Each row below holds a small network's activations on one record, seen along a few directions.
After each row come some of the record's fields: Vug, Tukop, Porip, Pigoz, Naba, Tun, Fufa.
A field that a record lacks is left out.
The largest differences between rows may come from other fields.
In the rows, 500 means zero.
Random noise pushes rows far along 2 fixed directions. That doesn't count. These rows show it; they differ only by the noise:
[530 488 519 590 574 495 575 415 403 426 378 444 474 467 639 580]
[512 554 613 605 551 392 511 435 370 419 294 365 654 414 746 554]
[520 510 527 582 564 483 564 425 403 433 367 438 500 457 642 575]
[385 745 472 414 437 494 515 556 471 553 363 501 575 387 474 547]

[410 522 353 380 432 699 582 540 466 568 485 602 327 411 354 603] -> {Vug: p4, Tukop: l2, Porip: w2, Tun: e2, Fufa: m13}
[679 262 355 598 652 610 590 455 445 414 662 496 334 688 582 580] -> {Vug: p9, Tukop: l1, Porip: w2, Tun: e2, Fufa: m13}
[592 244 671 447 552 463 336 382 472 351 679 539 343 606 512 453] -> {Vug: p4, Tukop: l1, Porip: w1, Pigoz: d4, Naba: b3, Tun: e2, Fufa: m13}
[573 536 536 424 310 379 381 616 645 620 553 485 499 711 388 355] -> {Vug: p4, Tukop: l1, Porip: w2, Tun: e2, Fufa: m13}
[456 501 557 479 432 559 542 568 533 557 548 537 508 535 447 445] -> {Vug: p4, Tukop: l1, Porip: w1, Tun: e2, Fufa: m13}
[210 611 424 301 456 617 559 508 494 574 391 530 392 307 314 564] -> {Vug: p9, Tukop: l1, Porip: w2, Tun: e1}
[464 587 357 458 401 543 567 510 556 566 454 530 233 520 167 470] -> {Vug: p8, Tukop: l2, Porip: w2, Tun: e1, Fufa: m11}
[514 586 468 493 529 472 460 577 537 534 442 508 512 465 450 478] -> {Vug: p4, Tukop: l2, Porip: w1, Tun: e1}
[413 422 628 278 347 466 356 517 526 461 551 534 348 411 208 326] -> {Vug: p4, Tukop: l1, Porip: w1, Pigoz: d3, Naba: b6, Tun: e2, Fufa: m11}
[524 502 487 531 456 452 478 518 498 582 364 514 558 459 571 431] -> {Vug: p4, Tukop: l2, Porip: w1, Tun: e2}
[623 368 309 610 561 704 686 473 444 458 525 534 373 525 479 627] -> {Vug: p4, Tukop: l2, Porip: w2, Tun: e2, Fufa: m13}
[499 412 408 557 455 422 646 425 513 392 341 439 426 460 391 508] -> {Vug: p9, Tukop: l1, Porip: w2, Pigoz: d1, Naba: b4, Tun: e2}
[523 528 772 557 406 221 350 530 482 403 361 319 673 528 640 363] -> {Vug: p4, Tukop: l1, Porip: w1, Tun: e1, Fufa: m13}
[618 291 567 702 515 398 548 344 468 435 340 367 297 559 502 490] -> {Vug: p8, Tukop: l2, Porip: w2, Tun: e1, Fufa: m11}
[483 587 502 516 554 537 544 484 457 484 437 539 508 456 572 546] -> {Vug: p4, Tukop: l2, Porip: w1, Tun: e1, Fufa: m13}
[531 450 409 379 413 576 540 550 528 502 557 515 317 581 364 438] -> {Vug: p9, Tukop: l1, Porip: w2, Tun: e2, Fufa: m13}
[441 537 516 326 564 514 425 560 445 545 513 478 568 431 472 464] -> {Vug: p9, Tukop: l1, Porip: w2, Tun: e2}
[556 370 562 472 519 531 477 467 521 488 596 543 432 643 385 378] -> {Vug: p4, Tukop: l1, Porip: w1, Tun: e2, Fufa: m11}
[663 290 507 559 465 422 520 494 549 528 614 517 373 751 503 447] -> {Vug: p4, Tukop: l1, Porip: w2, Tun: e2, Fufa: m13}
[577 522 417 488 502 493 460 541 528 498 651 474 557 536 575 509] -> {Vug: p9, Tukop: l1, Porip: w2, Pigoz: d2, Naba: b2, Tun: e2, Fufa: m13}
[479 363 588 574 678 514 532 363 416 372 438 450 464 473 655 512] -> {Vug: p9, Tukop: l1, Porip: w1, Tun: e1}
[509 812 275 599 391 387 482 643 599 566 339 424 778 433 450 529] -> {Vug: p4, Tukop: l2, Porip: w1, Pigoz: d4, Naba: b5, Tun: e2}
[544 463 650 505 507 418 512 461 465 522 516 555 543 479 529 500] -> {Vug: p8, Tukop: l2, Porip: w1, Pigoz: d3, Naba: b6, Tun: e2, Fufa: m13}
[430 427 519 534 500 504 487 425 378 509 503 553 459 398 580 547] -> {Vug: p8, Tukop: l2, Porip: w1, Pigoz: d4, Naba: b2, Tun: e2, Fufa: m13}
[347 462 591 491 564 499 487 459 454 467 370 456 547 359 590 526] -> {Vug: p9, Tukop: l1, Porip: w1, Tun: e1}
[646 562 446 637 451 475 559 547 562 502 575 453 538 532 469 463] -> {Vug: p8, Tukop: l2, Porip: w1, Pigoz: d1, Naba: b1, Tun: e2, Fufa: m13}
[397 482 588 541 402 331 445 477 413 500 326 376 669 465 554 420] -> {Vug: p4, Tukop: l1, Porip: w2, Tun: e2, Fufa: m11}
[699 331 562 627 635 480 507 440 499 439 617 534 328 684 542 503] -> {Vug: p8, Tukop: l2, Porip: w1, Tun: e1, Fufa: m13}
[500 289 626 425 719 544 549 449 417 454 698 646 469 459 624 546] -> {Vug: p9, Tukop: l1, Porip: w1, Pigoz: d3, Naba: b6, Tun: e2, Fufa: m13}
[455 517 519 401 383 602 428 602 584 565 622 571 484 587 379 479] -> {Vug: p4, Tukop: l1, Porip: w1, Tun: e2, Fufa: m13}
[461 501 356 375 559 599 512 531 406 526 647 627 377 405 445 572] -> {Vug: p4, Tukop: l2, Porip: w2, Pigoz: d4, Naba: b2, Tun: e2, Fufa: m13}
[427 503 556 412 480 494 484 503 523 438 484 527 410 509 468 461] -> {Vug: p9, Tukop: l1, Porip: w1, Tun: e1, Fufa: m13}
[414 615 433 449 362 467 544 562 588 541 419 405 555 332 367 430] -> {Vug: p9, Tukop: l1, Porip: w2, Pigoz: d1, Naba: b1, Tun: e2}
[478 562 415 283 407 603 385 628 671 546 802 690 279 619 146 493] -> {Vug: p4, Tukop: l1, Porip: w1, Pigoz: d4, Naba: b5, Tun: e2, Fufa: m13}
[542 462 601 476 375 345 531 486 476 514 414 459 430 436 401 449] -> {Vug: p8, Tukop: l2, Porip: w2, Pigoz: d3, Naba: b6, Tun: e2, Fufa: m13}
[594 522 423 533 544 525 501 501 588 536 552 505 410 471 456 460] -> {Vug: p4, Tukop: l2, Porip: w1, Pigoz: d2, Naba: b1, Tun: e2}

Here are new rows. What are their fields?
[609 441 474 580 647 527 478 444 494 463 534 484 572 638 645 456] -> {Vug: p9, Tukop: l1, Porip: w1, Tun: e2}
[439 400 479 375 571 591 514 453 409 440 504 503 371 449 438 481] -> {Vug: p9, Tukop: l1, Porip: w2, Tun: e2}
[373 634 432 352 327 566 418 650 599 621 599 625 496 577 330 470] -> {Vug: p4, Tukop: l1, Porip: w1, Tun: e2, Fufa: m13}
[383 480 467 437 562 577 596 438 410 427 470 474 397 437 513 583] -> {Vug: p9, Tukop: l1, Porip: w2, Tun: e1, Fufa: m13}
[585 550 415 465 351 521 429 594 705 625 627 612 405 780 327 397] -> {Vug: p4, Tukop: l1, Porip: w1, Tun: e2, Fufa: m13}
[457 617 410 467 478 578 587 493 476 538 506 566 359 506 369 574] -> {Vug: p8, Tukop: l2, Porip: w2, Tun: e1, Fufa: m13}
[461 464 473 445 532 566 545 501 494 418 537 549 335 506 453 507] -> {Vug: p9, Tukop: l1, Porip: w1, Tun: e1, Fufa: m13}
[420 522 427 329 381 646 502 583 560 550 535 541 409 488 344 538] -> {Vug: p9, Tukop: l1, Porip: w2, Tun: e2, Fufa: m13}
[521 672 455 472 480 557 547 555 417 509 422 493 683 422 543 524] -> {Vug: p4, Tukop: l2, Porip: w2, Tun: e2, Fufa: m13}
[475 495 486 376 435 475 476 484 636 595 502 458 332 434 362 440] -> {Vug: p9, Tukop: l1, Porip: w2, Pigoz: d2, Naba: b1, Tun: e2}
[447 375 723 399 511 273 356 422 319 385 441 377 605 350 743 434] -> {Vug: p9, Tukop: l1, Porip: w2, Pigoz: d4, Naba: b2, Tun: e2, Fufa: m13}
[444 385 589 521 473 497 499 499 505 459 527 500 377 532 496 510] -> {Vug: p4, Tukop: l1, Porip: w1, Tun: e1, Fufa: m13}
[614 493 396 517 525 544 454 567 589 488 718 570 506 605 546 485] -> {Vug: p9, Tukop: l1, Porip: w1, Pigoz: d2, Naba: b2, Tun: e2, Fufa: m13}
[503 348 456 524 466 577 542 467 485 495 584 515 340 626 484 534] -> {Vug: p4, Tukop: l1, Porip: w2, Tun: e2, Fufa: m13}
[479 593 568 497 372 409 494 548 604 519 456 418 669 412 556 428] -> {Vug: p9, Tukop: l1, Porip: w1, Pigoz: d1, Naba: b1, Tun: e2, Fufa: m13}
[442 540 638 202 488 486 336 597 481 516 633 581 620 377 446 445] -> {Vug: p9, Tukop: l1, Porip: w1, Pigoz: d3, Naba: b6, Tun: e2, Fufa: m13}
[549 380 458 663 543 544 584 480 439 390 421 469 394 459 589 580] -> {Vug: p4, Tukop: l2, Porip: w1, Tun: e1, Fufa: m13}
[422 387 389 449 487 569 605 447 518 433 423 480 192 468 313 511] -> {Vug: p9, Tukop: l1, Porip: w2, Tun: e1}
